A small network was shown many inputs. Here are its activations along a few directions, one row for each input.
Each table varies a few parts of the input and shows all the possible inputs, shuffled.
Descriptions start from the smaller parts, as in this example, which fits no table here: one of 4 places along a line, together with either a single point or one of 9 places along a line or (one of 2 separate values, together with one of 5 places around a ring).
Shared parts are said once, and a part with two or three values counts as separate values.

Other details of the inputs vary at random and push rows far along two fixed directions, the same in every table; ignore that.

Table:
R1: -5; 28; -4; -2; 23; 30; 5; -11; 19; 17; 15; 1; -8; 1; 35
R2: -30; 5; -15; 23; 2; -1; -3; -6; 2; 45; 26; -4; -25; -8; 24
R3: 19; 12; -16; -17; -20; 9; 4; 5; 43; 12; 3; 6; 14; 10; 55
R4: 0; 0; 2; 6; 2; 2; 5; 29; -39; -15; -3; -2; 2; -10; -30
R5: -55; -53; 25; 93; -10; -64; -30; -19; -21; 24; 17; 35; -11; 11; -17
R6: 5; -7; -8; -9; -21; -4; -7; -1; 14; 30; 20; -3; 13; -8; 8
R7: 16; -7; 25; -4; 21; -1; 2; -20; -19; -25; -2; 24; 8; -3; -15
R8: -11; 0; 0; -3; 6; -4; -5; 8; -6; -23; -18; -15; 2; 9; -22
R9: -11; 25; 5; -18; 20; 24; 15; -17; -12; -1; -1; -15; -23; 6; -21
R10: 16; 7; 7; 2; 11; 22; 12; 20; -9; -27; -15; 2; 11; -5; 5
R11: 17; -5; -3; -18; -12; 13; 4; -15; 30; 1; 4; 5; 11; -12; 31
R12: -36; -20; -2; 43; -11; -10; -18; 5; 26; -4; -11; 13; 7; 7; 32
R13: 5; 5; 6; 11; 11; -2; 12; 15; -24; -27; -19; -16; 0; 5; -28
R14: -3; -1; -5; -22; 2; 6; -8; 25; -23; -17; -2; -5; 1; -14; -28
R15: 19; -1; 7; -22; 1; -4; 7; -13; 8; -9; -1; -13; -1; -4; -22
R16: 9; 11; 5; -31; -6; -12; -5; 19; -20; -9; 4; 8; -11; -6; -27
R17: 33; -14; -33; -6; -21; 9; 7; -28; 35; 51; -9; -16; 24; 10; 47
R18: 12; 13; 6; -25; 1; -12; 5; 3; -4; -25; -7; -5; -12; 12; -27
Each input here is: one of 3 separate values, together with either a single point or one of 5 places along a line.
Question: Changing only the choice among 3 separate values turns R17 into R7. The same change can be made to R15. Which row results?
Answer: R11
Question: Change only the choice among 3 separate values in R16. List by row number the other rows that result.
Answer: R3, R18

Table:
R19: -4; 15; 15; -9; 19; 5; 7; -16; -6; -16; -4; -5; -20; 2; -19
R20: 32; 9; -18; -39; -11; 27; 14; 12; 27; -1; -11; -7; 19; 0; 33
R21: -70; -25; 11; 82; -4; -47; -31; -12; 7; 18; 12; 15; -24; 7; -1
R22: 36; 4; -27; -41; -21; 20; 12; 21; 10; 17; -8; -10; 23; -4; 21
R23: 19; 28; 17; -47; 35; 19; 12; -3; -22; -33; -2; -10; -21; -3; -34
R24: -37; -16; -18; 63; -17; -9; -15; -11; 27; 45; 13; 11; -3; 9; 59
R25: -44; -16; -25; 55; -22; -19; -16; -11; 34; 49; 17; 2; -4; 4; 46
R26: -1; 10; 8; -5; 25; 12; 1; -5; -16; -10; -1; 5; -11; -5; -18
R27: -4; -19; -42; 29; -50; -10; -10; 11; 39; 52; 1; -2; 23; 13; 66
R28: -31; -12; 51; 12; 27; -31; -20; -18; -42; -30; 18; 23; -27; -9; -64
R29: 4; -3; 6; -10; 0; -5; -3; 4; -9; -21; -12; -11; 9; -6; -31
R30: 12; -4; 10; -1; 8; 1; 4; -1; -15; -24; -18; -3; 9; -2; -22
R31: -17; 3; 34; 21; 29; -4; -1; -4; -34; -27; 5; 15; -24; -10; -32
R32: -45; -11; -17; 57; -23; -18; -14; -7; 34; 50; 21; 1; -1; 2; 49
R33: 22; 25; -24; -40; 4; 35; 16; -6; 23; 13; 4; -8; 0; -1; 32
R34: 25; 19; -28; -32; 8; 40; 16; -4; 11; 21; 5; -8; 9; -8; 30
R35: -1; 11; 3; -13; 11; 0; 0; 3; -21; 1; 2; 1; -17; -1; -27
R36: 0; 11; 6; -11; 8; -1; 5; -5; -23; 3; 0; -9; -16; -2; -30
R37: -36; -15; -28; 43; -27; -7; -12; -5; 44; 57; 17; -3; 2; 2; 59
R38: 17; 20; -29; -42; -4; 39; 4; 6; 14; 21; 13; -15; 8; -11; 23
R39: 13; -11; 39; -22; 10; -25; -7; 0; -47; -37; -2; 19; -3; -3; -63
R40: 5; -4; 4; -12; 4; -9; -6; 11; -11; -22; -7; -10; 6; -4; -28
R41: 2; 9; 4; -14; 12; -6; 2; 2; -24; 2; 4; -9; -18; 0; -27
R42: -33; -29; -26; 56; -35; -29; -19; 1; 38; 34; 2; 4; 16; 7; 45
R43: 7; 9; 68; -35; 60; -1; -1; -15; -77; -67; 5; 25; -27; -16; -97
R44: 10; -6; 48; -21; 21; -18; -5; -10; -30; -55; -6; 23; -6; 0; -51
R45: 38; 8; -21; -33; -10; 26; 22; -2; 31; -1; -11; -19; 21; 12; 22
R46: 20; 22; -17; -41; 3; 37; 17; -1; 24; 14; 4; -9; -1; -3; 34
R47: 10; 1; 12; -11; 9; -8; 1; 4; -4; -31; -14; -3; -2; 7; -16
R48: -91; -35; 51; 120; 1; -82; -32; -9; -35; -3; 13; 35; -50; 10; -35
R49: 36; 11; -21; -29; -7; 31; 15; 12; 14; 5; -6; -8; 32; -7; 31
R50: 34; 13; -23; -37; -9; 26; 10; 6; 31; -2; -14; -9; 20; 5; 27
R51: -17; 2; 68; -7; 43; -23; -8; -22; -52; -58; 8; 30; -38; -3; -74
R52: -34; -24; -18; 58; -37; -28; -17; 5; 37; 34; 6; 3; 18; 5; 48
R53: 25; 24; -20; -30; 6; 41; 18; 0; 10; 21; 9; -9; 12; -10; 32
R54: 31; 7; -31; -40; -13; 25; 3; 14; 25; 8; -8; -16; 28; -7; 15
R55: -41; -10; -14; 56; -20; -14; -14; -13; 39; 37; 12; 10; -13; 16; 61
R56: 38; 8; -32; -39; -19; 18; 8; 16; 14; 17; -11; -13; 23; 1; 15
R57: 32; 17; -17; -36; -11; 26; 16; 10; 25; -2; -7; -8; 22; 0; 34
R58: 3; -1; 53; 0; 35; -9; 0; 13; -59; -73; -14; 19; -12; -13; -72
R59: 37; 7; -33; -40; -20; 17; 12; 16; 9; 16; -8; -10; 23; -2; 19
R60: 6; -12; 40; -22; 16; -18; -12; -2; -37; -46; 1; 16; 2; -11; -63
R61: -37; -15; -23; 54; -31; -21; -16; -3; 22; 56; 16; 7; -9; 13; 49
R62: -62; -31; 39; 83; 2; -65; -25; -5; -16; -36; -10; 33; -25; 16; -24
R63: -67; -44; 35; 110; -20; -79; -30; 4; -18; -5; -2; 30; -22; 12; -16
R64: -87; -32; 37; 108; 0; -63; -33; -11; -10; 2; 17; 25; -37; 2; -15
R65: -5; 17; 12; -12; 22; 7; 2; -7; -4; -18; -1; 4; -20; 2; -15
R66: 26; 22; -20; -34; 4; 36; 24; -14; 28; 15; 4; -21; 1; 9; 23
R67: -26; -25; -11; 47; -31; -31; -16; -25; 28; 64; 24; 13; -3; 11; 44
R68: 12; -2; 6; -10; -6; -11; 3; 6; -20; -13; -16; -7; 4; 1; -31
R69: -26; -29; -19; 64; -30; -19; -18; 1; 31; 29; -2; 12; 17; 12; 57
R70: 25; 25; -25; -39; -8; 28; 16; 8; 5; 32; 12; -14; 6; -7; 23
R71: 13; -5; 8; -4; 12; -3; 0; 6; -16; -24; -13; -3; 7; 0; -19
R72: 13; -12; 44; -14; 24; -13; -6; -8; -42; -48; -5; 23; 3; -7; -54
R73: 17; 20; 17; -42; 36; 31; 13; 6; -34; -27; 0; 2; -10; -16; -32
R74: 35; 3; -22; -32; -7; 32; 13; 14; 15; 6; -10; -7; 29; -7; 30
R75: 33; 13; -22; -39; -13; 30; 9; 11; 24; -4; -9; -6; 20; 4; 33
R76: 24; 17; -27; -42; -8; 30; 15; 10; 7; 32; 8; -13; 3; -6; 22
R77: -13; 19; 58; -9; 45; -4; 3; -1; -51; -65; 0; 17; -41; -9; -68
R78: -25; -30; -22; 65; -27; -23; -12; -4; 32; 31; -4; 12; 17; 11; 54
R79: 11; 10; 42; -20; 24; -2; 6; 11; -33; -66; -14; 12; -12; -6; -50
R80: 34; 10; 7; -47; 11; 2; 8; 19; -35; -30; -14; -12; 3; -3; -48
R81: -34; -29; -23; 55; -38; -25; -24; 6; 36; 32; 4; 5; 16; 8; 48
R82: 30; 17; -29; -36; -7; 29; 22; -4; 11; 33; 7; -25; 5; 5; 11
R83: 21; 30; -16; -37; 3; 36; 18; -2; 22; 13; 8; -10; 2; -3; 35
R84: 28; 4; -26; -42; -15; 27; 7; 19; 21; 8; -4; -14; 28; -11; 21
R85: 36; 12; -21; -35; -12; 24; 16; -2; 29; 1; -17; -19; 21; 4; 23
R86: -58; -23; 2; 71; -7; -43; -25; -12; 12; 27; 14; 1; -20; 8; 10
R87: 9; 3; 9; -11; -5; -10; 3; 19; -24; -15; -5; 4; 6; -3; -22
R88: 54; 16; -24; -70; -2; 42; 23; 10; 11; -8; -7; -31; 30; -6; -9
R89: -51; -38; 14; 92; -10; -50; -27; -5; 5; 0; -10; 25; -4; 14; 7
R90: -36; -15; -26; 54; -28; -26; -11; -8; 24; 57; 14; 6; -9; 11; 46
R91: 41; 2; -25; -26; -6; 31; 21; 0; 20; 6; -11; -19; 30; 5; 20
R92: 30; 15; -24; -27; 7; 41; 23; -12; 16; 22; 5; -21; 10; 2; 21
R93: -5; 0; 49; -9; 27; -15; -7; 18; -54; -70; -8; 11; -13; -17; -81
R94: 41; 4; -29; -34; -20; 19; 20; 7; 15; 17; -8; -23; 24; 8; 10
R95: 0; 9; 11; -3; 22; 11; 6; -13; -18; -8; -3; -5; -10; -5; -21
R96: -7; 10; 7; -11; 14; 5; 0; -8; -13; -6; 3; -13; -11; -9; -30
R97: 2; 8; 9; -5; 26; 7; 3; -6; -19; -9; 2; -5; -12; -3; -17
R98: -5; 7; 7; -9; 16; 7; 6; -8; -11; -7; 9; -13; -11; -1; -32
Question: Changing only one part turns R69 into R81. The same change can be made to R92. Which row results?
Answer: R98
Question: Changing only one part turns R30 into R29. The same change can be made to R72. Which row results?
Answer: R60
Question: Changing only one part turns R27 into R75. The same change can be made to R48. Which row results?
Answer: R77
Question: What do these inputs look like to the network?
Answer: one of 2 separate values, together with one of 4 places along a line, together with either a single point or one of 9 places along a line
Question: Which other rows agree with R51 in the place on the line of 4 and the choice among 2 separate values? List them by row number.
Answer: R19, R23, R33, R46, R55, R65, R66, R77, R83
Question: Change only the choice among 2 separate values in R56. List by row number the other rows that result.
Answer: R35
Question: Change only the place on the line of 9 in R97. List by row number the other rows that result.
Answer: R24, R26, R31, R34, R53, R73, R92, R95
Question: Start at R87 and move only the place on the line of 4, one step at a time. The first step leads to R52. Which rows follow, in order?
Answer: R49, R57
